These are the activations of a small network on made-up records, seen along a few directions, one row for each record.
Here are examples, each followed by its value of one field, MON.
Records without MON are marked none.
Other fields move the rows too, some of them a lot.
Strong random noise was added to every row along 8 fixed directions; ignore it. To show where, here is one row again and again, with new noise each time:
[  25  350  -60 -160 -200   85   -2  -63  218  129 -315  137  328  171
  138 -137  287  -69  275 -132   25   16 -205]
[ 380 -209  -80 -374  398  214 -550   60 -276  139 -390  -79   70  -56
 -743 -644   99  -21  510 -192   39 -198  133]
[-103 -256 -250 -534   22  101 -131   74   67  -33 -176  -47   25 -160
 -200 -275  236 -249  294 -273  226 -219  111]
[ 536  310 -533 -475  -89  220 -364 -201 -198 -179 -307  134  295  729
 -582 -422  -72  181  228 -268   76   65  -28]
[   2  -26  197  -90   -7  287  -86  149  -58  129 -210  -12 -217 -230
 -218 -109  -30 -106  -40   95  149 -308   30]
[ 203  128 -524  -23   68   83 -103  -28   52 -143   74  -71  254 -151
  313  296  413  382  139  359  -67 -196  117]
[ 156  277  193  239 -242    1  -29 -109   60  326 -280  218   81  154
   60  -39  136   64   93   70  -49   -3 -272]
[ 115 -351  -93   15   17 -270 -182 -139  -53  105   38   41   13  -27
 -155 -123  231   31  221  -99   -1   -2  101]
[ -11  -92  621  204   22  211  -34  146  -58  188  -32  -47 -281 -258
 -198   46  -34 -137 -145  202    4 -220  116]
[ -37 -162  208  168 -236   40   54   33   67  288  -61  107 -248 -209
  131  265  262  -87  -13  186   28 -273  -98]

[ -25    9 -533  -64  177 -218  -54  -77 -122  -42 -102   74  -27  -89
   19 -431 -333  346  -63 -109  149   86  -20] => poze
[  19 -149  438  229 -464  -73  218  -56   -6  283   -8  279 -479  320
  -52  237 -201 -231 -290  -69   -3   28 -307] => zut
[  -5 -109  -78 -411    3  200  -26   87   57 -469  328 -208  138  189
 -121  253  110 -186  -86  -57   26   -4  331] => kepu
[-172 -111 -124  209  -86 -473   -3  -83  -79  364 -328  189 -208 -232
   15 -506 -337  117  -95 -192  234   71 -298] => biz
[ -13  302  -85 -176  367  131 -287   91  -36 -199 -203 -197  411 -282
 -251 -453  -78    2  165  -29  222  -19  256] => none
[-260 -304  396  304 -108 -223  309  -27  132   39  387   -8 -273  -68
  263  383   39 -151 -190   32 -153  140  123] => ved
[  41 -487 -316 -178  -42 -290  -38  -98  120  283  -48   99    8   46
  127   80  543  -93  512 -200 -179  -62 -126] => bonub
[ 620   26  305 -105  250  712 -300  182 -247  -53   72 -155  -69  359
 -425  372  242  119  135  373 -460 -234  170] => raket
[  29  271 -100   61  -47  428   17  127 -143 -176   44  -72 -185 -117
    5  277 -244  221 -454  473  122 -300   58] => bifum
[ -50  123  123  228   57 -309   70  -62   16  -66  146   17  107   46
  113 -183 -270  150 -177  -83   -7  321   24] => bupib
[-288 -316  127  316  190 -519  -18  -63  108 -139  423 -186  241 -414
  250   64  185  -53   20   20    8  255  276] => kepu
[-434 -373 -168  101   77 -562  167  -30 -143  -20   23   13 -444 -387
    2 -573 -742  138 -474 -238  352  176   56] => ros
[ -58   22  183  220   28  -34  103   47  -32  128  -30   40 -152  -99
  168   72 -139   99 -152   88  -87   48  -77] => ros
[ 425  -59 -228  -53  273 -149 -407 -118 -221  195 -304   64  246  154
 -394 -448   71  147  477 -190 -131   71 -122] => bozul
[-315  260 -168 -382  126  134  144   94  132 -270 -134  -80  151 -107
   38 -449 -328 -124  -58 -287  225  118   61] => ved
[  30 -398  120  -59 -296  -64  -77  -38   12  337 -131  163 -162   48
 -152  158  368 -412  300 -184   56 -175 -261] => kota
[-367  197 -320 -107  -47 -165  241  -24  196  -81  -63   70  104 -148
  404 -233 -173   85 -107 -188  166  150  -83] => poze
[ -82 -455   32  159  206 -307   18  -15   11  131  139  -60 -158 -311
   86  -10   56   67   66   17 -149    3  131] => doz
[ 100 -421 -374 -318 -149  235  -49   41 -129  -52   63   26 -404   59
 -216  331   85 -107  -28   28   62 -354   60] => doz
[ 115 -475 -181 -145 -179 -279  -97 -184 -104  316 -203  244 -284  105
 -271 -258  121 -128  282 -330  106  -87 -162] => none
[  84 -371 -175   87 -289 -240  -23 -160  -34  456 -193  303 -248  103
   -6   60  224  -92  237 -148  -46 -115 -349] => bonub
[ 130  143  541 -378  180  843   12  340  -90 -308   96 -264 -220  133
 -439  156 -201 -220 -231  160 -101 -254  305] => ved
[ 203 -275   43  -39   67  107  -64   51   71  163   86  -29   67    8
  166  508  690 -117  469   87 -358 -146  -36] => sis
[ 112   13  469  314  236 -204 -180  -23 -199  382 -374   75  -99 -104
 -355 -689 -391   50   66 -117   -6  170 -240] => zut
[ -41  221  421 -149   42  394  -61  215  -83  179 -426  -25 -140 -111
 -362 -321 -253 -255  -36  -34  154 -238 -176] => bozul
[ -48  -55 -560   21 -105 -536   40 -249  120   -9   10  164  242   66
  259 -257  -37  197  108 -216   63  259 -150] => bonub
[ 113 -632 -375  158 -242 -641  -70 -279  -37  203  191  161 -112   63
   88  212  367   64  208  -91  -33   25 -153] => bozul
[  56  561 -347    0  -64  242  204   67  173  166 -362  112  121   -9
  542   63   65  339   72  232 -154 -101 -373] => sofit
[ 151  240  526  439   -9  259  104  158 -129  268  -89   40 -381  -54
   78  254 -268  211 -345  375 -207 -117 -141] => bupib
[-118  255   60  179  281   25 -122  107  -67    7 -108  -83  158 -427
  -21 -369 -265  146  -98  172  176  -30   40] => lemut
[ 220  175 -285 -222  127  493  107  166  -35 -285  172 -158  -92  135
  135  448   48  282 -137  362 -236 -235  189] => sofit
[-181 -290   14   50 -168 -204  245  -92   38 -567  793 -146  -59  207
  166  577  -61  -36 -472   23    0  249  426] => ros
[ 107  -26  463  260 -200 -304  118 -209  104 -138  412   32  178  514
  -10  280   13 -129 -121 -136 -262  436  125] => kota
[ 177  335   64   78 -142  185   69   36  -78  311 -452  194 -201  212
  -19 -145 -266  146  -67   30  -61  -50 -414] => sis
[-250 -297  175   91 -185 -247   79   56  -10  161   10   94 -338 -220
  -49  -86 -236 -205 -243 -122  261  -52  -76] => biz
[-358 -632 -529 -353 -224 -440  156  -72  298  187   34  111  -41 -145
  419  118  566 -241  379 -340   54  -62 -105] => bifum
[-134  205  216   57 -512 -193  254 -175  252  -17   71  186  163  524
  221  197   31 -195 -169 -210    6  309 -228] => kepu
[ 358  247 -100  -74   95  266 -192  -33 -128  175 -310   74  137  251
 -205 -172  119  155  307   39 -165  -69 -227] => sofit
[ -36  222  -12 -149  162  332   57  234  165   13 -155 -179  140 -283
  280  219  297   11  157  257  -89 -264  -27] => kota
[-295 -386 -288 -427 -385  126  153   87   86   66  -63  172 -401  -48
   38  138   99 -385  -45 -201  323 -314 -193] => raket
[ 251   54  -82  173 -122  -85 -196 -143  -91  187  -80  100  134  194
  -57  142  291  114  184   82  -73  -10 -196] => biz
[-274   10  633   92 -426    8  226  -14   94  267  -77  206 -290  280
 -158  -45 -237 -467 -227 -309  100  129 -164] => lemut
[ 351   33  326  357  384 -262 -262 -229  -26   35  233  -97  556  342
  -49  -46  418  222  460   11 -570  480  156] => raket
[-128 -524 -483  169  203 -425  -92  -46   39  141  211  -95   19 -584
  388  156  470  188  310  119  -68  -92  135] => lemut
[  84   55  147  266  -77   13  -62  -29   28  191  -48   61   67  -37
   45  112  171  -46  126  150  -87  -14 -148] => doz
[  25 -469  -70  594    5 -540  -58 -247 -313 -190  617  -69 -314  -49
 -131  188 -354  365 -524  280   24  195  342] => bifum
[ -33   41 -337  -71 -253  -76  104  -28  -43  236 -354  274 -255   55
   64 -182 -239   33  -78 -131  218 -113 -425] => sis
[ 184 -264   40  -63 -406   26  -13 -163   66  -70  315   73   27  401
  -51  765  599 -307  155  -11  -95 -114  113] => none
[ 141   37   67  266  397   76 -245  134 -163  262 -273  -75    4 -544
  -26 -228   17  195  205  282  -17 -176 -134] => zut
[ 190  -11    7  115  251  -97 -189  -59 -128  -55  133 -115  189   75
 -110  -18  140  197  159   57 -137  126  108] => bupib
[ 176 -298 -113 -237 -135  288  -84  124  -90  280 -193  152 -395    2
 -133   90  146 -108  145  -16   -9 -352 -199] => poze

Which value of MON does each new row have?
[-149  198  206 -128 -134   13  174  -57  276 -515  458 -185  376  251
  177  368  191 -162 -177   -4  -56  210  419] => none
[  62  -54  511    5  379  339 -202  234  -58  331 -297 -117  -58 -228
 -247 -266  136 -197  381  -22 -251  -77    6] => raket
[-299  517  596   46  237  450  119  372  178  -72  -97 -224  177 -448
  185   44  -89 -174 -189  233   51 -123  109] => biz
[ 229 -152 -302   78  213 -143 -190  -26 -168   92  -79  -58  -12 -154
  -55  -78   65  295  151  146  -91 -113  -18] => bozul
[-450  189  285 -256  322  476  221  438  173 -259   35 -337  -82 -554
  187  -10 -255 -143 -317  194   94 -212  346] => bifum
[-452  106 -256  -86  245 -186  161  155  122 -107 -150 -172   35 -657
  311 -412 -323  103 -158  -18  276  -36   50] => bozul
[ -51   95 -463  -56  314 -263 -128  -15 -162   10 -367  -41   25 -328
 -128 -765 -544  341  -44 -121  261   60  -67] => kota
[ 252 -693 -140 -143  125  -74 -274  -53 -271  173   77   33 -347  104
 -453  -49  160  -42  294 -207 -129  -83  118] => poze
[ 118 -181  849  351  174 -138  -31  -57  -73   98  213  -79  -67  236
 -349  -77 -157 -102  -66  -45 -357  299  204] => doz
[  27  251  244   28  -22  432   17  133   61  101 -141  -27    1 -253
  112  270  316  -96   90  340   26 -362  -68] => none
[ 108 -185  287  126  123 -157  -31  -58   12  165   48  -11   33  136
  -83  -46  113  -23  194  -82 -309  153   48] => bonub
[  68    5 -101  330 -324  -95  118 -126 -153  115   14  172 -390  135
   48  262 -234  189 -366  235  120  -67 -262] => zut
[ -40 -172  234   56 -215 -146  -23  -30   80  314 -163  132  -32   55
    2  -10  221 -233  155 -135    2    2 -261] => kepu
[  15  200 -253  237 -168  -19   10  -34 -126  -18    1   64 -116  -75
  109  202 -164  288 -354  329  209 -157 -137] => biz
[-566 -422  -50   96 -163 -549  250  -60  310  248   95   88  -12 -430
  523   13  302 -248  148 -263   97   94  -82] => lemut
[  11 -128  -31   80  -28 -242 -187 -122 -169  179 -182  171  -64    4
 -320 -506 -320  -14  -25 -201  198   92 -141] => bifum
[  94    3  398  -45 -358   65   47  -72 -141   17  -61  149 -305  642
 -473  -79 -448 -206 -361 -252   52  161  -94] => kepu
